A small network was shown many inputs. Here are its activations along a few directions, one row for each input.
In each table, some parts of the input vary, and every possible input appears once, in random order.
A made-up example of a description, with smaller parts first: line(4) and (point or (values(2) and ring(5)) or line(11)).
Shared parts are said once, and a part with two or three values counts as separate values.
(in the rows, 128 means zero)

Other details of the inputs shift rows strongly along three fixed directions, in all tables alike. That doesn't count.

A family of inputs:
r1: [170 147 141 168 125 124  66  73 144 163 132  33 173 182]
r2: [ 54 151  99 168 146 180 134 136 167 134 156 154 122 148]
r3: [205 116  98  47 100 114  63 103  78 120 204 194 225 148]
r4: [155 170 168 171 132 136  78  36 184 140 136  37 150 156]
r5: [231 124 181  80  66  79  89  85 121 136 157  59 158 101]
r6: [228  87 151 108 131 103 162 169 110 167  95  98 107  39]
r7: [114 108 149 158 165  67 148 119 104 168  82  75 128 105]
r8: [140  95 123  44 108 127 146 189 105 122 148 206 138  68]
r9: [144 152 148 106  66 156 112  53 156 163 145  38 113 187]
r10: [ 90 120  97 154 156 155 132 162 123 140 147 167 149 156]
r11: [179 104  88 151 140  99 151 145  77 193 101  99 123 104]
r12: [133 109 144 139 164 108 134 179 117  99 133 202 171 108]
r13: [127 114 105 100 144 169 140 189 119 134 184 171 121  91]
r14: [181 111 151 131 169  51 161 155 103 158 128  92 150  18]
r15: [ 53 136  86 117 117 165 156 121 139  85  99 159  85 194]
r16: [149 107  93 133 116 119 183 121  89 164  83  64  91 115]
r17: [154 123 124 136 132 105 123 156 108  90 118 209 148 124]
r18: [151 158 157 111 114 104  79  46 130 162 166  46 186 117]
r19: [106 124  79 132 139 139 151 150 102 136 125 186 121 157]
r20: [ 96 181 184 119  84 158  56  66 182  63 195 131 140 199]
r21: [106 128 143  79 131 143 129 156 111 121 161 163 134  84]
r22: [ 96 137 130 112 124 134 185 122 136 162  83  74  62 135]
r23: [ 58 148 102 139 135 130 139 131 112 110  89 184 111 165]
r24: [ 90 163 174 174 149 131 162 122 161 118  85  71  61 122]
r25: [146  97 139 119 161  81 131 181 102 106 146 194 182  89]
r26: [ 79 139 119 145 115 118 167  98 115 131  46  65  67 150]
r27: [187 126 128 106  72 165  54  78 147  65 155 154 169 181]
r28: [162 104 115  97 146 156 116 209 128 126 173 175 136  69]
r29: [ 95  99 106 109 108 120 133 141 118  79 112 192 106 129]
r30: [121 117 119 157 166 111 170 129  99 191 105  72 133 128]
r31: [176 105 109 118 170  94 176 152  92 205 147  83 151  33]
r32: [ 90 149 166  95  51 158  59  59 180  85 168 145 125 204]
r33: [170 145 158 131  66  96  89  43 133  98 114  48 130 177]
r34: [ 75 157 141 138 155 140 177 108 134 162  97  43  64 128]
r35: [120 138 140 179 144  70 157 115 116 132  55  94  84 140]
r36: [ 24 159 106 137 166 164 152 128 166 111 143 167 116 155]
r37: [ 51 166 147 186 154 147 140 125 188  82 120 161 114 142]
r38: [ 37 151 122 138 134 197 152 137 159 119 151 147  80 166]
r39: [196 129 140 106  58 145  90  76 137 178 163  42 139 148]
r40: [ 69 123 126 131 154 124 129 142 114 123 122 167 157 138]
r41: [ 83 116  75 147 106 180 150 149 131 104 112 165  88 170]
r42: [211  88 142 149 187  80 149 164  90 172  96 101 162  55]
r43: [208 135 175  72  51 138  64  96 149  84 191 157 185 139]
r44: [131  95 103  89 174 112 150 184  81 141 153 193 185  96]
r45: [204 134 168  86 100 165  41  97 151  97 214 145 186 128]
r46: [156 110 120 115 105 123 136 157 116  67 116 191 135 113]
r47: [ 87 136 131 183 140  76 150  96 112 149  51  84  70 153]
r48: [131 110  81 132 112 162 124 169 137  93 109 166 108 148]
r49: [110 127 147 154 161  76 153 111 127 167 105  70 115  69]
r50: [ 53 161 105 181 159 179 121 150 191 108 132 153 111 154]
r51: [106 123 160 130 145 101 151 130 121 150 112  83  83  75]
r52: [154 101 107  92 113 160 125 207 145 119 145 188 115 102]
r53: [163 116  85 137 136 131 108 173 112 126 124 185 143 135]
r54: [110 142 117 175 145 149 118 124 145  97  82 171 105 176]
Each input here is: ring(6) and ring(9).
- The inputs of r38 and r19 match in every part but the ring(6) part. If r13 is changed in the same way as r38 into r19, which row does it become? => r11
- Start at r50 and move only the ring(9) part, one step at a time. The first step leads to r2. Which rows follow, in order? => r31, r36, r18, r49, r14, r37, r4
- Change only the ring(6) part in r1. List by row number the other rows that result. => r28, r48, r50, r52, r53
- Change only the ring(9) part in r8. List by row number the other rows that result. => r5, r6, r9, r22, r32, r39, r43, r52

A family of inputs:
r55: [185 117 106 103  93 110 121  92  98 153 118  67 126 120]
r56: [165 130 123 131 118 109  87 103 122 111 161 147 174 124]
r57: [106 129 122 155 173 105 180 140 113 155  77  80  97  87]
r58: [180 116 162 115 122  86 112 104 110 181 141  42 150  95]
r59: [ 45 165 118 116 120 191 106 119 174  70 180 206 127 178]
r60: [ 96 124 103 158 164 135 162 153 129 109 110 157 119 118]
r61: [187 104 105  74  83 119 110 116  94 145 152 130 158 122]
r62: [102 119 105 139 171 118 168 160 110 123 103 152 122 102]
r63: [107 159 157 167 130 144 110  77 156 148 109  57 119 181]
r64: [112 161 160 161 135 142 131  86 157 169 113  43  91 154]
r65: [110 143 141 161 136 128 102 114 142 126 120 138 128 167]
r66: [105 148 121 123 117 135  75 100 139  82 166 187 166 169]
r67: [ 89 169 138 187 124 141  98  86 171 110 111 111 116 199]
r68: [117 139 125 146  96 131 136  86 126 160  86  47  78 182]
r69: [134 124 124  76 111 143  71 130 133  88 204 195 189 116]
r70: [ 95 124 128 156 154 104 149 155 114 137 104 152 112 127]
r71: [ 94 171 138 157 116 158 119  72 172 122 142  80 106 164]
r72: [117 117 139 133 126  97 188 138 112 139  55  95  67 107]
r73: [141 105 109 142 132 125 172 155 106 171  67  91  69 114]
r74: [202 117 142 116 124  61 106  92  89 174 136  77 177  94]
r75: [ 67 165 139 163 125 179  90  87 176  97 136 144 134 233]
r76: [ 93 117 117 146 155 129 161 166 137 120 117 145 104  81]
r77: [207 105 102  90  86 136 100 137 110 131 154 137 155 120]
r78: [110 107 119 139 169 113 173 179 102 142 107 152 123 107]
r79: [ 95 112 135 141 161 134 152 180 136 140 112 149 103  97]
r80: [201 127 143 130 132 106 112 110 120 163 135  59 164 101]
r81: [ 75 120 111 117 155 143 154 175 126 109 136 206 138 117]
r82: [112 116 108 143 163 130 166 169 121 118 117 157 123  83]
r83: [117 112 123 136 158 130 152 190 137 129 122 155 114  78]
r84: [136 111 110 149 174 119 165 181 117 138 102 144 124  93]
r85: [150 132 147  94 113 136 102 119 125 141 189 130 161 126]
r86: [137 107 120 124 124 117 171 162 115 100  90 153  88  89]
r87: [191 116 137 113 136  81 125  98  92 173 131  67 174 102]
r88: [110 154 136 141 130 162 122 124 166 124 149 125 115 145]
r89: [110 152 107 151  84 160 115  68 153 114 107  82  90 193]
r90: [ 94 122 121 118 157 130 176 168 122 146 130 157 108  85]
r91: [172 111 143  71  82 149  80 142 126  80 170 210 163 146]
r92: [ 76 117 117 120 155 150 149 192 123 106 144 215 135 125]
r93: [173 119 135  83  84 149  86 141 139  71 164 198 154 143]
r94: [205 100 152  74  88  97 111 130  93 127 146 129 153 108]
r95: [162 113 141  85 114 108  97 118 117 142 175 125 180  95]
r96: [ 96 162 148 136  88 137 116  64 155  91  92  86  84 190]
- What do these inputs look like to the network? => ring(6) and (values(2) or line(5))
- The inputs of r87 and r60 match in every part but the ring(6) part. If r95 is changed in the same way as r87 into r60, which row does it become? => r76
- Which other rows agree with r65 in the ring(6) part? List them by row number. => r63, r64, r73, r75, r79, r91
- Change only the ring(6) part in r80. List by row number the other rows that result. => r57, r63, r81, r82, r92

A family of inputs:
r97: [110 121 101 140 123 141 141 162 133  97 102 175  96 138]
r98: [160 152 159 123  83 117 111  47 131 152 105  19 117 177]
r99: [178 141 157 126  87 125 111  64 131 143 112  35 123 160]
r100: [130 135 128 156 172 108 174 132 118 181 101  61  98  77]
r101: [ 74 125 137 140 157 139 137 164 142 113 125 166 125 122]
r102: [103 145 118 138  89 146  97  90 144 105 121 138 112 190]
r103: [101 112 118 129 133 124 175 168 112 142  84 140  72 112]
r104: [ 82 161 145 139 132 151  96  89 171 106 146 125 135 160]
r105: [110 125 109 159 136 129 169 148 126 114  67 125  77 129]
r106: [108 122 120 127 122 156 151 166 137  99 108 169  94 136]
r107: [192 103 123 105 108 114 119 149 109 131 131 130 133 105]
r108: [105 141 121 105  87 181 102 111 156  66 157 178 130 177]
r109: [158 114 113  93 136 134 117 156 114 126 198 183 180  82]
r110: [204 119 139 110 141  84 102 122  97 146 161 126 188  77]
r111: [103 120 121 141 136 130 180 146 124 122  71 124  77 136]
r112: [163 110 136 101 139 113 109 158 111 116 184 194 183  91]
r113: [129 136 145 158 171  94 170 130 122 169  96  65  96  70]
r114: [ 83 149 129 139 120 146  86 112 157  79 168 186 165 177]
r115: [ 82 130 133 142 167 135 137 157 143 114 120 174 124 125]
r116: [103 146 132 120  94 150 113  93 143  98 121 132 116 198]
r117: [244 105 149 108  93  79 116  99  97 195 114  22 135  83]
r118: [ 97 151 127 113  90 157 116  88 150  95 130 125 111 182]
r119: [190 105 153 122 146  77 116 122  99 169 131  69 168  76]
r120: [129 163 154 166 123 109  99  57 146 136 130  66 142 164]
r121: [ 90 160 139 148 125 161 109  99 160 124 157 126 136 180]
r122: [169 152 149 137  83 127 104  47 145 139 112  13 110 159]
r123: [159 106 105 104 138 119 110 160 105 123 182 187 195  98]
r124: [190 105 116 106 112 112 130 133  97 120 122 133 146 105]
r125: [ 85 153 150 152 124 138 100  99 160 107 146 129 140 179]
r126: [125 154 144 139 128 127  79  77 150 115 145 118 166 162]
r127: [100 146 118 133  91 142 100  88 139 104 121 138 114 193]
r128: [129 153 138 135 132 138 102  76 150 150 144  66 145 142]
r129: [ 73 131 127 141 150 135 147 157 146 108 138 164 119 112]
r130: [114 107 113 145 134 125 168 172 123 137  79 142  73 112]
r131: [162 151 149 126  84 123 114  39 139 141 110  14 115 163]
r132: [ 96 132 124 152 177 133 175 171 126 155 108 135 100 101]
r133: [ 90 157 144 131 130 156  85 113 160  87 172 189 154 177]
r134: [177 138 135 143  83 108  93  60 132 151 106  45 123 159]
r135: [ 78 149 119 124 117 173  95 116 163  94 188 172 157 170]
r136: [ 78 121 115 144 162 147 140 164 134 123 127 164 129 133]
r137: [ 81 136 143 157 173 125 160 151 144 141  91 122  98 112]
r138: [ 93 121 118 138 132 123 172 147 116 134  76 126  71 137]
r139: [161 109 122  86 146 138 107 164 116 134 181 185 188  93]
r140: [ 79 131 126 162 162 134 171 158 136 151 106 114 100 122]
r141: [ 97 119 118 148 129 126 164 150 123 138  77 128  66 132]
r142: [ 86 151 133 151 126 153 104 101 157 119 152 124 142 186]
r143: [249 105 150 108 103  79 127  91  84 175 108  21 144  90]
r144: [ 92 157 135 153 128 155 107  96 156 121 154 129 138 184]
r145: [ 81 149 146 127 117 158  89 121 164  88 176 180 158 175]
r146: [101 123 126 136 133 136 182 149 128 125  74 121  75 132]
r147: [118 114 118 140 134 132 171 179 128 131  82 135  70 108]
r148: [124 136 120 161 154 113 147 122 121 152 118 103 128 119]
r149: [ 88 142 113 173 176 126 166 144 128 145  96 126 102 122]
r150: [182 101 108  77 100 136 108 165 116 103 169 184 149  89]
r151: [127 163 170 154 119 121 103  66 153 144 138  60 135 161]
r152: [103 109 113 134 136 118 172 165 108 139  81 143  74 116]
r153: [ 80 119 128 150 172 119 165 165 132 132 102 128 104  83]
r154: [ 95 133 141 154 176 118 171 168 130 142 103 140  98  94]
r155: [ 84 163 147 147 123 147 105  89 167 105 157 127 131 161]
r156: [177  97 108  77  96 134 107 161 116 113 168 188 150  88]
r157: [188  96 117  82 107 133 112 165 105 100 157 190 160 105]
r158: [173 105 117  92 101 116 122 135 105 141 142 129 128  89]
r159: [177 104 127  94 101 115 121 142 102 147 136 133 131 101]
r160: [180 107 114  94 110 102 132 130  90 127 122 135 148 109]
r161: [101 114 118 124 134 124 180 167 110 138  83 138  75 114]
r162: [150 103 112  87 139 136 106 161 114 124 189 175 188  82]
r163: [ 94 121 117 152 183 129 169 167 126 151  97 135 108 105]
r164: [ 97 114 108 127 132 124 175 161 115 136  90 136  69 100]
r165: [155 101 121  89 140 136 105 169 111 130 183 179 191  95]
r166: [165 100 108  61 100 128 117 153  98 111 169 187 154  95]
r167: [201 110 120 104 146 100 102 125  97 159 159 119 196  83]
r168: [120 144 127 140 123 138  80  84 142 123 153 109 172 171]
r169: [ 92 155 127 130 131 171  90 116 156 100 178 184 157 184]
r170: [186 105 115  98 112 107 134 130  96 122 121 134 149 108]
r171: [175 106 112  96 108 100 126 131  88 134 126 136 144 109]
r172: [125 119 136 169 171  81 159 133 111 163  75  66 115  86]
- The inputs of r108 and r99 match in every part but one. If r153 is changed in the same way as r108 into r99, which row does it become? => r101
- The inputs of r113 and r110 match in every part but one. If r162 is changed in the same way as r113 into r110, which row does it become? => r168
- What do these inputs look like to the network? => line(4) and (ring(9) or (values(2) and ring(5)))
- Change only the line(4) part in r150. List by row number the other rows that result. => r97, r107, r147
- Change only the ring(9) part in r152. List by row number the other rows that result. => r107, r111, r116, r130, r138, r141, r143, r157
- Change only the values(2) part in r163. List by row number the other rows that result. => r115
- Start at r123 and move only the line(4) part, one step at a time. The first step leads to r142. Which rows follow, in order? => r140, r135
- Change only the ring(5) part in r112. List by row number the other rows that result. => r115, r119, r125, r133
